Each row below holds a small network's activations on one input, seen along a few directions.
Each table varies a few parts of the input and shows all the possible inputs, shuffled.
A made-up example of a description, with smaller parts first: one of 4 places along a line, together with either a single point or one of 11 places around a ring or (one of 3 separate values, together with one of 5 places around a ring).
Shared parts are said once, and a part with two or three values counts as separate values.
In the rows, zero is written as 128.

Other details of the inputs vary at random and push rows far along two fixed directions, the same in every table; ignore that.

Rows:
x1: [104 117 115 115  91  96 104 131 189 104 122 131 145 168]
x2: [114 132 119 145 101 135 139  87 162 155 150  92 135 119]
x3: [115 118  90 146  96  98 104 110 216 131 126  72 140 153]
x4: [157 147 105 133 114 155 135 193 114 164 111 109  91  83]
x5: [ 97 125 140 129 173 125 134  79 134 110 148 123 165 146]
x6: [ 99 175 127 129 135 146 145 136 120 141 119 123 103  81]
x7: [125 106 172 110 162 122 146  92  98 110 130 174 154 147]
x8: [ 72 152 128 154 112 126  98  74 165 122 130 144 140 181]
x9: [163 159 111 120 101 137 156 158 100 152 132 111  92  61]
x10: [144 146 118 131  79 112 151 117 130 142 134 112 108 103]
x11: [188  98 146 115 192 125 144 120  76 119 142 122 137 119]
x12: [165  92 149 122 177 151 119 178  66 109 114 164 126 135]
x13: [127  98 108 132  89 112 121 106 183 131 138  92 147 156]
x14: [149 111 103 139 105 117 125 115 183 149 130  79 128 132]
x15: [ 88 184 115 137 109 126 163 112 145 142 120 113 112  82]
x16: [162 103 159 113 225 149 156 120  69 134 136 135 146 100]
x17: [ 90 132  94 147  62 110  80 130 205 123 121 113 135 178]
x18: [143  82 156  94 144 104 128 129 121  95 123 163 162 172]
x19: [129 113 125 135 137 134 104 181 124 112 111 136 127 128]
x20: [128 145 109 111 120 115 149 184 136 131 110 107 118  79]
x21: [156 105 157 111 140 118 115 111  88 111 143 164 135 160]
x22: [147 144  89 122 140 146 145 198 122 144 118  62 121  47]
x23: [112 114 152 126 198 119 130  66 133 103 138 131 173 165]
x24: [153 117 139 136 124 124 108 110 100 123 140 152 128 169]
x25: [141 144 117 142  81 124 129 126 122 143 137 120 103 122]
x26: [105 116 146 133 120 125 111  88 130 122 135 163 138 173]
x27: [104 191 110 127 135 149 167 154 116 153 114 108 100  40]
x28: [122 153 105 113 116 131 132 200 139 138 112 102 101  72]
x29: [145  92 152  95 158 124 119 151 105 105 122 161 140 160]
x30: [148 120 137 160  92 125 111 105 121 120 139 140 115 158]
x31: [ 93 117 137 167  79 125 101  67 173 129 135 149 127 188]
x32: [168 102 143  85 178 137 143 187  73 114 119 153 131 106]
x33: [166 136 110 136 113 134 147 125 117 145 146  85 119  92]
x34: [103 111 171 135 185 134 103  97  91  84 124 189 156 180]
x35: [ 66 161 113 156  87 122 112  82 177 127 131 127 125 159]
x36: [139 129 150 124 173 159 130 139  69 140 124 164 126 119]
x37: [141 136 107 127  99 132 128 166 140 145 120 117 104 115]
x38: [122 156  91 131 106 135 127 199 142 145 111 100  99  82]
x39: [132 110 170 105 179 141 130 118  74 116 132 176 137 140]
x40: [100 132 136 131  92 120 131  79 153 137 134 142 132 147]
Description of these inputs: one of 5 places along a line, together with either one of 2 separate values or one of 6 places along a line.
The inputs of x20 and x15 match in every part but the place on the line of 5. If x38 is changed in the same way as x20 into x15, which row does it become? -> x35
The inputs of x32 and x27 match in every part but the place on the line of 5. If x13 is changed in the same way as x32 into x27, which row does it become? -> x5
Change only the choice among 2 separate values in x22. List by row number the other rows that result. -> x3
Which other rows agree with x40 in the place on the line of 5? List them by row number. -> x2, x7, x16, x26, x31, x36, x39
A walk changes only the place on the line of 6. It starts at x12 and steps to x4. List the rest of the walk in order. -> x37, x29, x32, x18

Rows:
x41: [123  95 161 120 173 120 126  67 115 109 148 156 165 173]
x42: [113 104 111 148  60 106 106  87 217 139 139  97 136 185]
x43: [126  98 158 101 179 116 107 149 122  88 108 174 153 169]
x44: [148  69 153 111 161 129 117 123 117 105 128 138 157 169]
x45: [117  99 106 136  60  84  96  93 208 119 132 110 157 204]
x46: [103 123 163 111 191 131 127 102 100 105 110 178 151 149]
x47: [150 157 154 119 131 154 170 139  57 143 130 160 100  80]
x48: [109 141 116 162  96 141 143  77 165 154 140  98 124 108]
x49: [148 150  72 146  63 126 137 171 171 159 117  63 100  79]
x50: [116 116  98 137  57  92 103  94 215 136 139  98 138 179]
x51: [125 101 159 116 175 112 121  66 119 105 151 156 165 176]
x52: [177 142 126 108 115 144 147 201  73 148 114 141  78  59]
x53: [174 130 101 107 147 145 150 197  94 147 119  95 109  59]
x54: [ 84 204  87 156  76 154 150 134 165 172 119  93  88  69]
x55: [122 167  96 144  94 130 142 104 157 155 141  77 106  87]
x56: [154 159 126 118 176 150 163 146  83 149 133 106 110  52]
x57: [110  79 159  98 168  95 108 138 117  66 123 181 170 190]
x58: [155 162 120 122 169 149 168 157  78 149 125  94 107  50]
x59: [160 120 152 125 189 134 142 129  76 104 135 131 143 113]
x60: [171 132 112 108 154 143 153 194  95 160 122  97 104  60]
x61: [110 138 109 139  67 129  94 147 163 125 122 130 109 157]
x62: [ 73 182 100 145  85 132 156 120 158 152 120  99 102  76]
x63: [135 113 141 100 180 139 120 190  90  98 115 165 138 128]
x64: [120  98 155 107 152 121  92 157 104  90 124 173 150 165]
x65: [153 123 149 119 190 131 142 127  78 109 132 127 138 114]
x66: [183 107 123 116 160 136 138 196  85 121 117 118 131  87]
x67: [102 118 172 115 173 134 112 103  82 104 127 189 159 160]
x68: [113 172  96 168  84 148 162 111 161 187 137  71  95  57]
x69: [121 135 106 153  78 124  97 151 147 133 118 133  94 144]
x70: [ 68 143 134 162  63 114  91  50 187 128 138 153 138 214]
x71: [116 111 171 140 170 129 110  88  79 102 128 202 143 195]
x72: [114 108 109 139  58 102 106  88 216 138 140  95 138 188]
What is each input in this table made of? -> one of 2 separate values, together with either a single point or one of 6 places along a line or one of 9 places along a line
The inputs of x46 and x43 match in every part but the choice among 2 separate values. If x56 is changed in the same way as x46 into x43, which row does it become? -> x50
Change only the choice among 2 separate values in x60. List by row number the other rows that result. -> x51

Rows:
x73: [111  94 141 148 162 129  77  89 135  99 140 143 172 214]
x74: [128 115 149 108 124  82 126  67 138  90 137 154 162 187]
x75: [134 126 103 124  94  89 116 133 177 111 128 101 131 153]
x76: [135 175  95 168 121 166 122 200 107 156 104 102  72  61]
x77: [173 126  95 115  84 120 137 185 143 153 131  76 103  79]
x78: [102 117 167 147 100 109  94  53 131  97 134 202 137 227]
x79: [156  74 142 114 172 137 126 148 121 128 120 129 149 144]
x80: [174 103 140 117 183 151 110 175  72 125 122 152 131 142]
x81: [151 148  74 129  42  97 133 180 177 143 125  71  96  94]
x82: [170 163 110 106  92 123 181 169  90 149 125 101  91  37]
x83: [ 13 179 101 138  73 117 118 122 222 129 105 120 132 129]
x84: [133 108 165 111 196 123 145  76  98  97 151 139 173 140]
x85: [151  99 133 109 206 132 130 150  96  97 135 109 159 114]
x86: [147  85 140 118 225 165 147 164  84 128 118 113 155  92]
x87: [157 148 130 109 127 128 157 121 113 148 135 105 114  89]
x88: [ 71 168 120  93 123 132 135 192 146 129  92 155 113  96]
x89: [126  77 129 131 156 127 113 106 161 126 127 117 160 167]
x90: [135 181 119 143 139 160 150 125  90 174 137 115  88  73]
x91: [146 179 121 143  71 162 158 176  68 160 117 146  58  47]
x92: [107 173  99 146  69  94 144  72 186 139 136  87 122 116]
x93: [170 133 102 113 136 131 137 184 126 145 126  80 110  78]
x94: [166 117 116 135  96 142 112 184 113 147 128 127 106 121]
x95: [105 142 161 146 155 131 114  87  84 108 130 185 125 159]
x96: [193 105 162  76 178 133 168 160  38 122 136 149 128  81]
x97: [110 144  90 171  68 128  86 101 199 154 134  91 114 165]
x98: [ 71 155 116  98  70 117 126 185 167 127 101 160 114 117]
x99: [145 113 153 118 107 135 123 106  88 130 146 171 119 155]
x100: [ 90  92 156 139 147 127 136  35 166 126 145 135 176 176]
x101: [126 129 127 131 104 141 158  98 156 172 128 111 118 110]
x102: [144 121 135 143 131 144  99 169 106 117 108 158 112 150]
x103: [132 116 161 119 142 133 113  79  99 121 145 174 135 187]
x104: [186  65 150  96 190 150 147 201  66 132 118 141 135  97]
x105: [ 90 147  76 161  62  93 114 100 228 116 134  55 137 143]
x106: [125 116 148 148 201 157 106 169  66  96 113 157 135 131]
x107: [110 145 112 150 100 143 158  84 177 183 134  88 114  92]
x108: [135 139 101 161  37 136 100 180 151 140 111 130  86 126]
x109: [130  68 162 111 107 114 133  72 145 126 144 162 157 187]
x110: [145 118 152 110 173 114 139  83 108 113 146 137 153 137]
x111: [ 81 192 122 183  93 151 139 100 129 152 131 117  92  90]
x112: [ 92 132 149 151 139 131 112  46 130 122 156 149 150 184]
x113: [135  91 128 118 148  99  96 100 162  95 145 118 164 188]
x114: [105 132 139 134 140  94 138  58 144  90 141 127 172 154]
x115: [ 50 168 114 110 122 122 121 157 170 127  97 148 124 115]
x116: [176 114 129  94 225 123 140 190  59  92 116 125 138  89]
The inputs of x93 and x85 match in every part but one. If x103 is changed in the same way as x93 into x85, which row does it become? -> x112
The inputs of x97 and x73 match in every part but one. If x116 is changed in the same way as x97 into x73, which row does it become? -> x105
What is each input in this table made of? -> one of 4 places along a line, together with either a single point or (one of 2 separate values, together with one of 5 places along a line)
Change only the place on the line of 4 in x89. List by row number the other rows that result. -> x79, x86, x104
Which other rows agree with x108 in the place on the line of 4? List them by row number. -> x77, x81, x82, x91, x94, x96, x98, x99, x104, x109
